Each row below holds a small network's activations on one record, seen along a few directions.
Each row is followed by the record's values for the fields E, B, S, N, H.
A field that a record lacks is written none.
Other fields move the rows too, some of them a lot.
(in the rows, 500 means zero)
Strong random noise was added to every row along 16 fixed directions; ignore it. To show where, here is one row again and again, with new noise each time:
[607 480 388 537 543 416 486 439 543 657 474 533 435 475 445 317 530 607
 494 496 474 625 358 490 586 594 377 521 323 338]
[665 484 492 352 608 365 352 452 617 765 542 370 386 470 545 450 471 609
 540 506 525 441 395 544 301 493 623 546 543 472]
[522 245 502 823 204 534 334 534 603 395 604 554 258 563 480 274 809 686
 199 358 633 395 418 241 426 509 387 305 687 607]
[235 530 575 528 468 668 502 500 670 361 723 733 365 394 582 542 656 777
 612 356 510 470 826 656 348 584 671 387 683 695]
[510 534 535 422 405 640 360 478 626 485 464 462 353 464 379 581 511 428
 619 531 656 246 575 789 447 456 583 523 417 520]
[678 416 290 324 613 447 674 497 359 493 367 491 344 527 428 768 743 713
 412 559 529 439 590 543 415 532 336 473 458 570]
[541 452 627 300 499 528 650 475 582 188 443 333 404 380 423 407 478 538
 510 477 609 503 455 515 468 597 404 666 516 652]
[421 502 591 612 462 657 359 519 342 540 284 462 458 603 503 594 497 377
 473 524 650 243 642 525 401 305 362 417 566 467]
[347 406 471 647 539 458 691 626 743 394 531 632 334 534 550 494 338 622
 333 610 452 405 440 716 470 472 430 493 478 571]
[846 590 479 359 371 392 280 494 606 552 819 487 609 651 378 403 536 146
 518 317 527 385 600 435 653 398 556 630 338 771]
[247 403 372 448 670 568 602 619 527 447 726 689 486 648 454 833 518 566
 600 425 479 396 741 695 514 530 821 336 568 751]
[663 509 545 459 320 603 602 535 414 232 375 330 472 453 563 171 550 546
 341 640 668 629 386 414 525 430 514 753 803 543]
[521 509 435 568 520 370 459 416 445 388 528 524 234 587 516 634 774 702
 461 427 525 442 692 381 485 570 289 414 557 614]
[361 328 404 557 430 732 721 651 393 598 277 403 599 413 534 389 341 608
 521 703 600 586 169 706 463 468 683 572 708 358]
[782 315 557 428 376 634 707 616 597 518 548 490 606 405 422 426 592 415
 445 331 426 556 296 239 408 631 466 514 388 674]
[250 511 559 586 566 409 643 521 613 561 522 591 566 456 554 495 203 493
 547 440 419 462 465 708 464 460 172 546 336 555]
[423 361 598 649 343 882 801 608 495 215 325 632 394 509 410 460 505 423
 396 447 626 545 455 460 366 560 322 533 371 483]
[500 416 351 585 428 420 478 508 552 674 574 581 429 506 473 560 582 642
 453 480 493 472 366 577 452 511 445 425 469 508]

[574 706 358 535 565 341 546 473 436 623 405 618 531 491 604 572 522 585
 434 730 339 584 571 620 618 423 401 552 454 363]
E=e3 B=none S=none N=n2 H=h3
[580 651 720 328 588 561 631 444 254 338 144 451 757 317 503 553 509 417
 387 603 429 609 482 223 547 462 206 525 486 427]
E=e3 B=none S=none N=n2 H=h2
[333 489 442 683 382 486 510 481 170 419 672 771 760 735 420 591 544 267
 352 212 556 614 586 262 605 381 126 395 346 580]
E=e5 B=none S=none N=n2 H=h2
[710 728 598 498 424 373 355 435 875 576 565 466 277 343 633 356 506 547
 589 581 382 351 612 684 453 495 440 637 460 560]
E=e4 B=none S=none N=n3 H=none
[479 564 705 255 561 808 616 410 478 242 587 613 521 477 417 467 484 304
 689 189 622 589 847 450 284 606 507 615 270 577]
E=e4 B=none S=none N=n2 H=h2
[371 549 655 719 214 469 168 474 873 458 621 680 503 317 337 435 545 421
 411 475 457 300 382 574 691 493 464 293 346 531]
E=e3 B=none S=none N=n1 H=none
[557 567 514 262 727 374 359 388 427 548 557 392 499 524 509 412 428 489
 626 409 566 382 804 612 523 436 398 561 420 509]
E=e5 B=none S=none N=n2 H=h2
[450 507 597 390 524 671 538 429 667 381 484 491 342 396 432 427 432 479
 696 411 603 455 658 704 367 622 481 609 263 466]
E=e3 B=none S=none N=n2 H=h1
[338 505 459 605 368 413 492 550 528 446 708 588 637 496 330 675 438 357
 595 467 454 516 182 534 820 560 554 392 379 567]
E=e5 B=none S=none N=n3 H=none
[515 487 420 706 292 694 597 599 427 553 481 636 528 582 573 192 419 443
 353 523 648 695 394 554 405 339 416 654 495 373]
E=e3 B=none S=none N=n3 H=none
[452 155 444 581 521 662 676 645 286 619 360 440 658 542 585 431 541 583
 349 395 526 393 578 335 345 415 377 349 687 584]
E=e1 B=b2 S=s2 N=n1 H=none
[373 607 430 482 598 150 321 397 364 551 690 441 449 585 648 509 531 723
 467 482 546 643 538 450 464 422 551 518 853 586]
E=e4 B=none S=none N=n1 H=none
[342 647 558 506 508 539 663 438 546 195 394 531 579 278 489 513 618 576
 671 572 320 723 570 461 822 717 453 547 532 559]
E=e1 B=b2 S=s2 N=n3 H=none
[711 696 598 339 710 400 529 461 671 382 415 394 324 484 519 392 404 440
 560 575 470 469 722 591 557 523 316 714 302 551]
E=e3 B=none S=none N=n3 H=none
[557 423 453 868 498 495 568 656 782 474 544 585 175 712 610 353 429 518
 331 640 424 450 398 456 531 546 612 457 481 449]
E=e4 B=none S=none N=n3 H=none
[674 370 571 265 472 478 338 437 759 503 415 501 469 211 211 499 668 630
 251 633 522 467 104 446 430 571 733 370 436 371]
E=e2 B=none S=none N=n3 H=none
[572 497 268 434 555 360 379 435 560 736 637 358 477 598 386 498 460 419
 801 478 514 653 301 610 701 658 799 611 378 460]
E=e1 B=b2 S=s2 N=n3 H=none
[605 730 631 648 539 260 209 362 741 797 517 528 331 470 626 490 477 521
 525 516 353 575 312 314 366 545 445 484 420 309]
E=e1 B=b2 S=s2 N=n3 H=none
[465 607 626 458 750 138 134 395 554 538 583 343 424 545 509 342 422 550
 505 491 526 420 566 418 678 427 445 440 596 514]
E=e5 B=none S=none N=n3 H=none
[575 538 565 479 334 482 634 610 524 345 503 290 545 474 532 503 362 334
 598 546 531 444 391 565 594 463 463 690 605 728]
E=e4 B=none S=none N=n1 H=none
[449 640 396 505 182 385 330 432 300 445 662 397 596 578 508 638 544 367
 575 474 683 376 532 693 569 308 393 635 663 676]
E=e5 B=none S=none N=n2 H=h1
[255 487 572 702 439 604 455 513 578 634 475 708 679 327 453 457 420 505
 587 429 369 443 458 600 652 544 317 276 299 378]
E=e5 B=none S=none N=n2 H=h2
[448 474 481 234 594 559 525 348 389 517 377 521 645 303 298 290 477 594
 515 385 658 733 483 616 467 552 240 605 254 351]
E=e3 B=none S=none N=n1 H=none
[419 437 518 479 452 514 379 535 648 503 524 535 575 345 445 301 499 634
 388 539 542 455 509 643 560 428 554 442 602 582]
E=e3 B=none S=none N=n1 H=none
[564 612 560 425 628 475 451 532 401 684 526 449 639 567 586 589 402 338
 661 462 420 413 615 458 538 405 570 468 501 560]
E=e4 B=none S=none N=n3 H=none
[508 426 731 462 713 398 314 418 838 494 485 297  77 540 446 682 451 481
 620 412 501 223 494 408 226 679 566 404 380 514]
E=e1 B=b2 S=s2 N=n3 H=none
[571 576 555 542 480 170 475 487 626 564 677 421 233 645 620 904 451 494
 474 456 457 365 342 434 182 436 334 545 540 693]
E=e1 B=b1 S=s2 N=n3 H=none
[504 459 414 351 398 448 476 452 351 699 716 348 626 530 586 441 441 467
 744 249 605 480 635 653 319 427 406 678 535 680]
E=e3 B=none S=none N=n2 H=h1
[574 317 299 496 422 625 426 452 410 485 583 509 210 688 324 794 813 506
 636 331 658 254 688 553 421 623 587 327 343 527]
E=e4 B=none S=none N=n2 H=h2
[551 403 433 463 704 352 565 500 466 476 410 433 491 666 487 307 324 476
 291 573 537 569 439 457 513 445 418 603 418 413]
E=e4 B=none S=none N=n2 H=h3
[539 494 630 507 503 575 408 432 549 429 538 518 513 535 447 370 608 358
 590 274 479 497 781 292 543 571 347 491 370 596]
E=e1 B=b1 S=s2 N=n3 H=none
[529 508 429 611 217 589 636 596 557 409 552 659 603 403 509 512 566 475
 399 566 446 424 452 631 603 440 427 487 485 599]
E=e4 B=none S=none N=n2 H=h2
[782 556 402 407 556 633 735 706 383 584 592 594 789 585 621 440 488 351
 499 532 328 604 661 380 652 428 681 583 524 624]
E=e3 B=none S=none N=n2 H=h2
[542 383 294 436 134 516 603 481 448 483 581 503 592 478 361 477 519 432
 361 475 673 568 181 693 392 428 440 692 421 519]
E=e1 B=b2 S=s2 N=n2 H=h1
[589 538 373 453 539 239 583 487 381 496 454 450 698 455 532 632 582 558
 398 683 286 540 312 344 786 530 524 448 620 534]
E=e4 B=none S=none N=n2 H=h2
[546 344 497 325 722 500 700 634 457 497 535 402 703 532 492 518 412 437
 536 451 415 670 376 300 527 573 783 509 609 681]
E=e4 B=none S=none N=n3 H=none
[739 686 711 406 478 701 309 431 672 533 487 548 330 343 546 638 783 535
 581 524 413 446 630 320 306 633 859 374 543 393]
E=e1 B=b1 S=s1 N=n2 H=h1
[630 406 395 559 438 599 598 581 542 771 627 707 556 450 573 335 614 662
 406 401 441 725 401 423 293 513 591 467 523 425]
E=e1 B=b2 S=s2 N=n3 H=none

Here are new rows. What are their fields?
[508 580 301 475 499 425 525 434 564 469 587 750 536 463 437 482 631 657
 340 630 415 730 462 555 665 554 692 502 469 386]
E=e1 B=b2 S=s2 N=n1 H=none
[355 466 330 499 548 636 495 468 311 448 477 608 452 553 380 715 687 576
 657 490 570 444 711 646 658 590 594 334 439 422]
E=e5 B=none S=none N=n2 H=h2
[541 591 146 570 474 425 473 476 477 713 476 700 494 531 468 580 595 608
 487 667 424 446 638 864 662 420 443 483 328 363]
E=e4 B=none S=none N=n2 H=h3
[579 575 568 496 480 699 591 476 394 516 346 550 516 377 590 247 500 551
 545 458 521 490 776 601 455 444 163 587 390 376]
E=e5 B=none S=none N=n2 H=h2
[789 462 497 332 591 423 354 464 600 268 469 324 434 545 278 278 638 376
 414 538 573 460 578 371 839 570 550 545 385 606]
E=e3 B=none S=none N=n3 H=none
[828 604 438 423 475 643 806 578 370 527 328 526 486 537 458 889 542 277
 631 562 394 407 545 516 489 541 278 566 147 491]
E=e5 B=none S=none N=n2 H=h2
[341 498 621 382 495 663 381 585 547 535 514 370 629 364 512 492 405 466
 694 524 556 257 657 746 528 390 732 456 712 677]
E=e3 B=none S=none N=n3 H=none
[272 429 595 620 254 648 517 566 524 495 445 606 679 329 497 638 554 552
 352 519 497 539 239 468 305 419 596 378 743 576]
E=e1 B=b2 S=s2 N=n3 H=none
[385 898 629 305 727 267 364 339 445 522 588 498 565 507 494 867 291 324
 773 570 431 633 473 566 563 511 666 606 440 445]
E=e5 B=none S=none N=n1 H=none
[270 715 549 487 560 452 288 354 595 433 562 718 504 471 450 409 395 510
 461 558 548 575 611 700 589 425 520 509 376 348]
E=e3 B=none S=none N=n2 H=h2
[374 459 556 643 395 432 668 505 578 230 530 667 431 550 459 516 439 463
 242 443 524 638 388 398 408 498 199 557 395 589]
E=e3 B=none S=none N=n1 H=none
[511 471 408 294 691 250 599 458 517 317 485 470 534 444 481 411 505 690
 288 623 428 555 529 559 701 508 417 542 552 553]
E=e1 B=b2 S=s2 N=n2 H=h2
[396 338 488 388 722 526 370 583 397 576 386 371 731 428 425 359 456 573
 514 586 492 338 539 523 812 462 713 258 634 463]
E=e3 B=none S=none N=n2 H=h2
[267 284 526 459 590 726 392 518 177 416 378 359 599 724 358 453 405 293
 568 376 785 359 651 472 525 398 626 401 571 460]
E=e4 B=none S=none N=n2 H=h2
[609 635 305 272 557 574 609 423 515 490 449 646 393 450 315 818 601 502
 620 651 483 518 531 816 552 619 674 524 183 334]
E=e4 B=none S=none N=n2 H=h2
[549 540 461 442 643 520 763 567 733 552 469 662 554 367 544 488 369 549
 489 596 266 534 559 668 522 574 496 557 296 471]
E=e1 B=b2 S=s2 N=n1 H=none
[749 781 617 275 676 481 638 487 471 284 436 450 443 589 577 881 597 269
 632 575 327 507 743 281 500 567 597 642 497 677]
E=e1 B=b2 S=s2 N=n3 H=none
[399 358 318 463 565 550 435 455 629 617 648 513 243 552 418 615 602 680
 716 404 588 411 643 759 403 655 779 423 446 498]
E=e1 B=b2 S=s2 N=n1 H=none
[655 662 497 279 642 423 460 470 455 642 401 385 427 624 639 621 309 441
 420 737 598 687 292 547 106 351 870 789 690 310]
E=e1 B=b2 S=s2 N=n2 H=h3
